Each row below holds a small network's activations on one input, seen along a few directions.
Each table varies a few parts of the input and shows all the possible inputs, shuffled.
A made-up example of a description, with smaller parts first: one of 2 separate values, together with either a single point or one of 9 places around a ring or (one of 5 places around a ring, together with one of 6 places along a line).
Shared parts are said once, and a part with two or three values counts as separate values.

Other details of the inputs vary at random and push rows far along two fixed directions, the same in every table; ignore that.

A family of inputs:
x1: [-1 -4  1  1  1  0  5  4 -4  3  0  5  2 -1]
x2: [ 26  11  -4   7  29  -1  -7  -8  -6   9 -23 -22  -7   6]
x3: [-3 -1  3  0 -3  1  4  1  2  4  1  2  1 -2]
x4: [ 2 -5  0 -1 -3  1 -1  2  1 -3  0  2  0  0]
x5: [ 0  1  3  0  0  1  4  1  1  5 -1  0  1 -1]
x6: [-4  4  1 -1 -2 -1 -1  0 -1  4  3  2  1 -2]
x7: [-3 -2  2 -1 -4  1 -4 -1  2 -2  1  0  0 -1]
x8: [-4  3  2  0 -2 -1  1  2  0  2  1  0  0 -1]
x9: [-5  3  3 -1 -3 -1  0  0 -1  3  3  3  1 -4]
x10: [-2  0  1  0 -2  1  3  2  2  4  2  1  2  0]
x11: [-3 -2  1 -1 -4  1 -4 -1  2 -2  0  0 -1 -1]
x12: [ 13  20 -33  30 -12 -10  -5  12   1 -26  45 -26  -8  29]
x13: [ 1 -2  0  3  2 -1  5  3 -5  2  0  3  0  0]
x14: [-5  2  2  0 -3 -1  1  1  1  2  1  1 -1 -1]
x15: [ 4 -6 -1 -1  0 -1  0  0 -3 -1 -4  2  0  0]
x16: [-4  4  3 -1 -1 -2 -1 -2 -1  4  1  1  1 -3]
x17: [-1 -1  2  1  1  0  4  4 -1  3 -1  3  1  0]
x18: [-1 -6  1 -2 -5  0 -1  1  1 -3  0  3  1  0]
x19: [-4  4  2  0 -2 -1 -1 -1 -1  4  2  2  0 -3]
x20: [-1  0  1 -2 -5  2 -6 -3  0 -1  2  1  0 -2]
x21: [ 0 -6  0 -2 -4  1 -2  2  1 -3  0  3  1  0]
x22: [ 1  0  2  2  2  0  4  3 -1  3 -2  2  0  0]
x23: [-8  3  0 -6  1  2  3 -3  6 -7  0  1  2 -2]
x24: [ 1 -4  1 -1 -3  2 -2 -2  3  0 -1  0  1 -1]
x25: [-2 -2  2  1 -1  0  4  3  0  3 -1  4  0  0]
x26: [-3  0  0 -6  3  2  5 -1  6 -6  0  3  1  0]
x27: [ 0  1 -1 -2 -2  2 -7 -3 -1  0  0 -1  0  0]
x28: [ 3 -6 -2 -1 -3  0  0  2 -3 -3  0  3  1 -1]
x29: [ 29  10  -7   6  35  -3  -7  -7 -13  11 -29 -20  -8   8]
x30: [-4  3  1  0 -1 -1  1  2  0  3  1  0  0 -1]
x31: [ 3 -6 -1 -1 -1 -1  0 -1 -4 -1 -3  2  1  0]
x32: [-1 -1  1 -1 -3  2 -4  0  1 -2  0 -1 -1 -1]
x33: [-1 -3  1  2  0 -1  5  3 -4  2  1  4  1  0]
x34: [ 1 -5  2 -2 -4  2 -2 -2  3  0  0  0  2 -1]
x35: [-3 -2  1 -2 -3  2 -5  0  1 -1 -1  0  0 -1]
x36: [-3  3  3  0  1 -1  1  0  0  4 -1 -1  0 -1]
x37: [ 2 -5  1 -1 -1  0 -2  0  0 -1 -3  2 -1  0]
x38: [-6  5 -1 -6  2  2  1 -5  5 -6  1  3  3 -4]
x39: [-1 -1  3  1  0 -1  4  3 -1  2 -1  3  1  0]
x40: [-1 -3  0  3  0 -1  5  3 -4  2  1  4  0  0]
x41: [-2  0  1 -2 -5  1 -6 -4  0 -1  2  1 -1 -1]
x42: [ 0  0  2 -2 -2  1 -6 -5 -1  0 -1  0  0 -1]
x43: [-2 -2 -1 -5  4  1  6 -1  3 -7  3  4  1 -1]
x44: [-2 -1  3  0 -2  0  4  0  2  4  1  1  2 -1]
x45: [-4  1 -1 -6  2  3  5 -3  8 -6  2  1  3 -2]
Description of these inputs: one of 5 places along a line, together with either a single point or (one of 2 separate values, together with one of 4 places along a line).
The inputs of x27 and x29 match in every part but the place on the line of 5. If x41 is changed in the same way as x27 into x29, which row does it become?
Answer: x15
The inputs of x10 and x17 match in every part but the place on the line of 5. If x2 is changed in the same way as x10 into x17, which row does it become?
Answer: x4
List by row number the other rows that have the place on the line of 5 in common with x11.
Answer: x7, x8, x14, x23, x30, x32, x35, x36
Which other rows does x31 become when the choice among 2 separate values takes its other values? List them by row number.
Answer: x33
Which other rows does x24 become when the place on the line of 4 takes its other values? List them by row number.
Answer: x2, x12, x34

A family of inputs:
x46: [-20 -11   9 -16 -17   7  -2  -6   9  -6   4  16   7 -13]
x47: [ -4  16 -27  18 -27  -5  -3   9  11 -33  52 -13  -4  20]
x48: [-12  -6   6 -13  -8   6  -1  -4  11  -6  -1   7   4  -7]
x49: [-11  -5   6 -13 -11   6  -3  -5  11  -4   1   7   5  -8]
x50: [-11 -23  29 -22   4   6   8  -4  -4  27 -33  26  10 -24]
x51: [ 13   8   4  -8  28   3  -8 -16  -1   9 -29 -12  -3  -4]
x52: [-22 -14  11 -21 -19   8  -1  -4  12  -6   5  20   9 -15]
x53: [  6   9  -7   0  10   1  -5  -6   4  -8  -1 -10  -3   4]
x54: [ 16   3   6   3  27  -2   4  -3 -12  21 -28  -6  -3  -1]
x55: [-13  -4   6 -12 -12   5  -6  -5   9  -5   1   6   3  -8]
x56: [-16 -15  10  -4 -23   1   9  10   3   5  11  20   8  -8]
x57: [ 19  25 -17  12  21  -5 -13  -7  -4  -9  -1 -28 -11  15]
x58: [-19 -10  11 -18 -15   6  -4  -7   9  -5  -1  15   6 -14]
x59: [-17 -11   9 -17 -13   7   1  -6  10  -5   1  15   7 -12]
x60: [-20 -11   6 -17 -16   6   0  -2  12 -10   6  17   7 -11]
x61: [ 30  30 -23  17  32  -6 -11  -8  -4  -8  -3 -37 -13  21]
x62: [-16 -15  10  -4 -18   1  11  10   2   4   7  19   6  -6]
x63: [-12  -2   1  -9 -11   4  -5  -4   7  -9   9   6   3  -5]
x64: [  6 -14  -3  -6 -11   5 -16  -6   4 -13  -1   0   0   1]
x65: [ 23  24 -17  13  29  -5  -8  -9  -2  -7  -7 -30 -11  16]
x66: [ 21  16  -1   0  36   3 -12 -16  -2  10 -30 -24  -7   3]
x67: [ 31  24 -19  29  32 -13   2   4 -16   4  -4 -31 -13  24]
x68: [-12 -12   8  -2 -17   1  10   9   1   5   9  16   6  -6]
x69: [ -2  10 -24  26 -27 -12   6  20  -3 -20  52  -5  -2  21]
x70: [ 32  27 -17  30  29 -12  -4   4 -14   7  -4 -34 -15  22]
x71: [-13   3 -18  21 -37  -8   8  21  -1 -20  53   5   1  15]
x72: [ -6   5 -18  23 -29  -9  10  21   1 -18  48  -2  -1  17]
x73: [-17 -15  12  -6 -19   0   8   7  -3   6   4  21   5 -10]
x74: [ -3   9 -24  26 -27 -10   9  21  -2 -23  52  -4  -2  20]
x75: [  4 -17  30 -20  30   7   8 -10  -9  35 -55  15   5 -22]
x76: [-11  -9   5   2 -14  -1   8   8  -4   4  10  13   4  -4]
x77: [ 17   4   5   2  29  -1   3  -3 -12  21 -30  -6  -3  -1]
x78: [10  6 -3 13  8 -4  2  6 -8  9 -1 -8 -4  7]
x79: [-20 -15  10  -6 -25   1   7  10  -1   2  12  24   6  -9]
x80: [  9 -21   4  -2  -7   1  -6   3  -8   4 -11   5   0  -3]
x81: [ -5 -11  20 -25  16  11  -2 -17   5  13 -37  11   6 -20]
x82: [ 32  26 -21  29  33 -12   0   5 -16   3  -5 -32 -13  24]
x83: [ 10  -3  21 -23  37  11  -6 -21   3  23 -56  -3   1 -17]
What do these inputs look like to the network?
Answer: one of 2 separate values, together with either a single point or (one of 3 separate values, together with one of 6 places along a line)
The inputs of x71 and x63 match in every part but the choice among 2 separate values. If x80 is changed in the same way as x71 into x63, which row does it become?
Answer: x64
Which other rows does x67 become when the choice among 2 separate values takes its other values? List them by row number.
Answer: x65

A family of inputs:
x84: [ -1 -18  13 -12   5   5   1  -5  -4  10 -22  13   4 -12]
x85: [ 13   4 -11  12   4  -6  -5   4  -8  -6   3 -10  -6  12]
x86: [-34  -7  -9   4 -53  -4  14  17  11 -29  61  23   8   2]
x87: [  2 -18  19 -16   6   5  -7  -7  -6  19 -33  11   2 -16]
x88: [  9  12 -13   9   9  -5   2   2  -5  -5   7 -10  -3  10]
x89: [ 11  13 -12  12  10  -5   3   4  -1  -2   6 -15  -4  12]
x90: [ -6  -8  12 -13   1   4   1  -5   1  13 -13  11   6 -13]
x91: [-3  9 -7 10 -5 -5  8  6  3 -5 17 -6 -3  8]
x92: [ 13   3  -5  10   5  -2  -6   0  -6   2  -1 -11  -4   7]
x93: [  9  16  -7  12   8  -5   0  -1  -2   3   6 -14  -5   9]
x94: [ 8  1 -8 11 -5 -5 -3  8 -2 -6  7 -7 -4 10]
x95: [ 14  10 -11  14   8  -4   1   4  -2  -3   6 -14  -5  12]
x96: [  3  17 -10  11  10  -5   2   2  -5  -5   6 -11  -6   9]
x97: [  3  15  -5   9   8  -3  -2   0  -4   3   1 -10  -5   5]
x98: [ -3 -11  13 -12   0   5   0  -4  -1  12 -13  12   5 -13]
x99: [  3  13  -9 -18  10  10 -25 -26  20 -26  -5 -20  -3   0]
x100: [ -8  -4  22 -16  18   7   4  -6   2  20 -34  10   4 -16]
x101: [-32 -33  14 -14 -46   7  10  12  12  -8  22  34  13 -14]
x102: [ -2 -13  13 -14   6   6   4  -5  -2  11 -20  15   5 -13]
What do these inputs look like to the network?
Answer: either a single point or (one of 3 separate values, together with one of 6 places along a line)
Which other rows does x88 become when the choice among 3 separate values takes its other values? List them by row number.
Answer: x89, x90
